Each row has a name. Each piece below is followed by the name of the row it came from, unless a question asks for something else. Each question is about the rows just above it.

[ -4 -21 -18  11  -7  13  12]  Z
[-27 -28  -6 -27  -6 -24 -27]  R
[-27  -6 -27 -27 -24 -27  -6]  N
[  8   7  -3  13  22 -26  50]  X
[-55   7   1 -26 -54  45 -45]  E
[-55   7   1  32 -10 -15  -6]  M
Does one of the named rows hold [ 7  1 32] side by side, in this order?	yes
Among the named rows, does one hold [-26 -54  44] next to each other, in this order?	no
Times [-27] occurs in N:	4
[-27 -27 -27 -27 -24  -6  -6] is which row reordered?	N

[-21  -6  -9   8] -> A
[-57 -57  -1  -1] -> G
[  7  10 -59 -58] -> K
Among the named rows, does one hold [ 10 -59 -58] next to each other, in this order?	yes
q: [-59 -58]	K
How many times does G hold [-57]?	2
The next entry after [-6 -9]:	[8]
The next entry after [-57  -1]:	[-1]

[ 1  4  3  0  7 -3 -8  6 12 -1  5 -4 -6  6  0 -4  2 -6  9  1  5 -2  5  9
 -8  2  4 -4 -3  3 -7 -3 -4 -8] : U
[  1  29  23  -5   7  -3  -9  28  24  -1  20 -25 -51   6   0 -17  11 -38
  10   1  41  -2   6  14 -30   5   4 -11  -3  27 -39 -18  -4 -57] : T
[  1  -1  -3   0   7  -1  -9  -3  13  -1 -10  -4   5 -17   0  -4   2   6
  10   1   5  -2  -6   9  -8  18   4   8  -3   3  -7  -3  -4  10] : B
What is the next entry after [ 6 12]?	[-1]
Where do [ 1  4  3  0  7 -3 -8  6 12 -1  5 -4 -6  6  0 -4  2 -6  9  1  5 -2  5  9
 -8  2  4 -4 -3  3 -7 -3 -4 -8] appear?	U

[  8 -11  29  16  46   0   0   0 -26   3] = L
[-14  11  24 -17  15   4   4   0 -19   0] = V
[-43   1  13   8   0   8   8  -4   0  19] = Y
Which row holds these entries in another order? [-19 -17 -14   0   0   4   4  11  15  24]	V
Is [  0 -25   3] printed in one of the named rows, side by side and in this order?	no

[-15 -17   8  -2  30  -1 -11   0   0  -2  11   6   6] = D
[-23  -9  -1  30  -2 -11   8  -3  -5   3 -18 -19  -3] = Q
[-9  4 13  6 51  3 -3 -3 -2 10 -2  5 -6] = C
[-9  4 -6  6 51  3 -3 -3 -2 10 -2  5 -6] = W
[-9 -2 10 -2  5  5 -3 -6 13  6 -3 51  3] = P
Does one of the named rows hold [51  6 -6  4 -9] side by side, in this order?	no
Put [-9 -6 -3 -3 -2 -2  3  4  5  6 10 13 51] back in order: which row is it?	C
q: [-2  5  5 -3 -6 13  6 -3 51  3]	P
Does one of the named rows hold [ -1  30  -1 -11   8] side by side, in this order?	no
What is the next entry after [  8  -2  30  -1 -11]?	[0]
Does one of the named rows hold [-3 -3] side by side, in this order?	yes

[  1  -8   3   8  -3 -12   6   4   2  16   7  10   4  -7 -18  -2 -11 -12
  -7  12  -2   0 -10  -3   0   6 -14  10   1 -19 -16   1   1   4  11  -1
  -5   0   1   5  -6  -8   1 -11  -6  -7  -1  -7   8   0   6  -2 -16  -7] : F
[ -1   1   2   1   1 -11  -7  -2  -7   0   1   8  -2  12  -7   8 -18  10
  -6 -10  -8   4 -16  -8   1  -6 -12  -2  -4 -19   0  -7  10   0   4   7
   6  -3   5   6  -7 -12   3  -9  16   1 -14   3   1 -16   2   6   0  -1] : H
[ -1   1   2   1   1 -11  -7  -2  -7   0   1   8  -2  12  -7   8 -18  10
  -6 -10  -8   4 -16  -8   1  -6 -12  -2  10 -19   0  -7  10   0   4   7
   6  -3   5   6  -7 -12   3 -11  16  -5 -14   1   4 -16   6  -3   0  -1] : J
Put [  0  -1  -1   1   2   1   1 -11  -7  -2  -7   0   1   8  -2  12  -7   8
 -18  10  -6 -10  -8   4 -16  -8   1  -6 -12  -2  -4 -19   0  -7  10   0
   4   7   6  -3   5   6  -7 -12   3  -9  16   1 -14   3   1 -16   2   6] back in order: which row is it?	H
Times [-3] occurs in H:	1
Does one of the named rows hold [-4  0  1  5] side by side, in this order?	no
How many times does H hold [2]?	2
Put [ -1  -1   1   2   1   1 -11  -7  -2  -7   0   1   8  -2  12  -7   8 -18
  10  -6 -10  -8   4 -16  -8   1  -6 -12  -2  10 -19   0  -7  10   0   4
   7   6  -3   5   6  -7 -12   3 -11  16  -5 -14   1   4 -16   6  -3   0] back in order: which row is it?	J
Among the named rows, does one hold [  4  -6  -8   1 -11] next to each other, in this order?	no

[ 7 22  2  2  3  2  0  1  3  6  0  2  0  7  0 27  3  3  2  1  5 30  4 18
  2 14  5  4  1  0 12  1] : zat
[ 3 61  2  7  4  0  0  1  1  4  0  8  0  2  1 16  3  7  7 10  4 12  8  2
  2 13  2  0  4  0  1  1] : Gufub
[ 5 21  2  3  2  2  0  2  6  4  0  3  0  9  0 20  3  5  2  2  3 37  7 14
  3 16  6  2  1  6  6  1] : Zitug
[ 4 27  2 20  9  0  3  4  2  9  4  3  3 13  0 13  2  1 22 11  1  3  2  1
  2  1  1  2  3  5  1 12] : famol
[ 4 14  1 16  4  1  1  2  6  5  1  5  1  9  0 43  2  2  2  3  2 19  3  9
  1  9  8  2  1  1  1  5] : lut
[11 54  2 12 25  1  1  1  0  4  1 11  0  3  0 17  2  2  3 10  2  9  1  2
  0  7  2  2  1  0  2  1] : pid
[14 15  3  6  6  6  2  2  3  3  3  2  9 36  0  5  2  1  5  8  0 10  1  3
  3  1  2 11  0  4  2 17] : meram
[15 22  1  8  3  1  0  3  5 10  0  3  0  8  0 38  3  3  5  2  4 17  8 10
  2  8  5  2  3  1  8  2] : Tad
[ 3 61  2  7  7  7  0  1  1  4  0  8  0  2  1 16  7  7  7  1  1 26  1  3
  1 15  4  3  1  1  4  6] : leno
[10  3  2  2 11  4  2  7  1  1  0  0  2 17  1  0 54  3  1  2 25  1  2  2
  2  9  1  0  2 11  0 12] : mok
[16  1  1 16  4  2  1  2  6  5  5  3  2  2  9  2  1 43  0  1  2 19  3  9
  1  9  8  2  1  1  6  5] : vadi
[ 4 51  5  5  2  0  2  3  3  5  2  4  1 15  1 10  3  6 11 14  2 10  8  3
  4  3  2  1  2  2  1  3] : zot
[15  1] is in which row?	zot
q: [ 3 61  2  7  4  0  0  1  1  4  0  8  0  2  1 16  3  7  7 10  4 12  8  2
  2 13  2  0  4  0  1  1]	Gufub
Which row holds these entries in another order? [ 1 11 54  2 12 25  1  1  1  0  4  1 11  0  3  0 17  2  2  3 10  2  9  1
  2  0  7  2  2  1  0  2]	pid
Times [6] occurs in leno:	1
What is the next entry after [ 1  5  1  9  0 43  2  2  2  3]?	[2]

[ -7  42 -19  21 -21  26 -11 -43 -10]  nada
[ 24 -36  20 -30 -22   5   9 -10 -11]  gok
[ 36   6 -13 -16 -26  -9  -9 -17  -9]  Ged
[-28   3 -21  34  13  13  19 -29  41]  kurim
[ -7  17  17  17   5 -18   6  18  12]  poga
[ 18  17  -6  16  -6 -52   5 -40 -18]  kofo
[-42  -2 -26 -16  18 -34  -8  20 -29]  noval
[ 18  -6  -7 -52  16  17 -40 -18   5]  Repir
[  5 -18  17  17  17  -7  18   5  12]  sil
How many times does sil hold [16]?	0
[ 16  17 -18 -40  18  -6  -7   5 -52] is which row reordered?	Repir
Times [-16] occurs in Ged:	1
Give the next entry after [ -6  16  -6 -52].	[5]
Give the next entry after [-26  -9  -9].	[-17]
Which row holds these entries in another order? [ 12   5  18  -7  17  17  17 -18   5]	sil

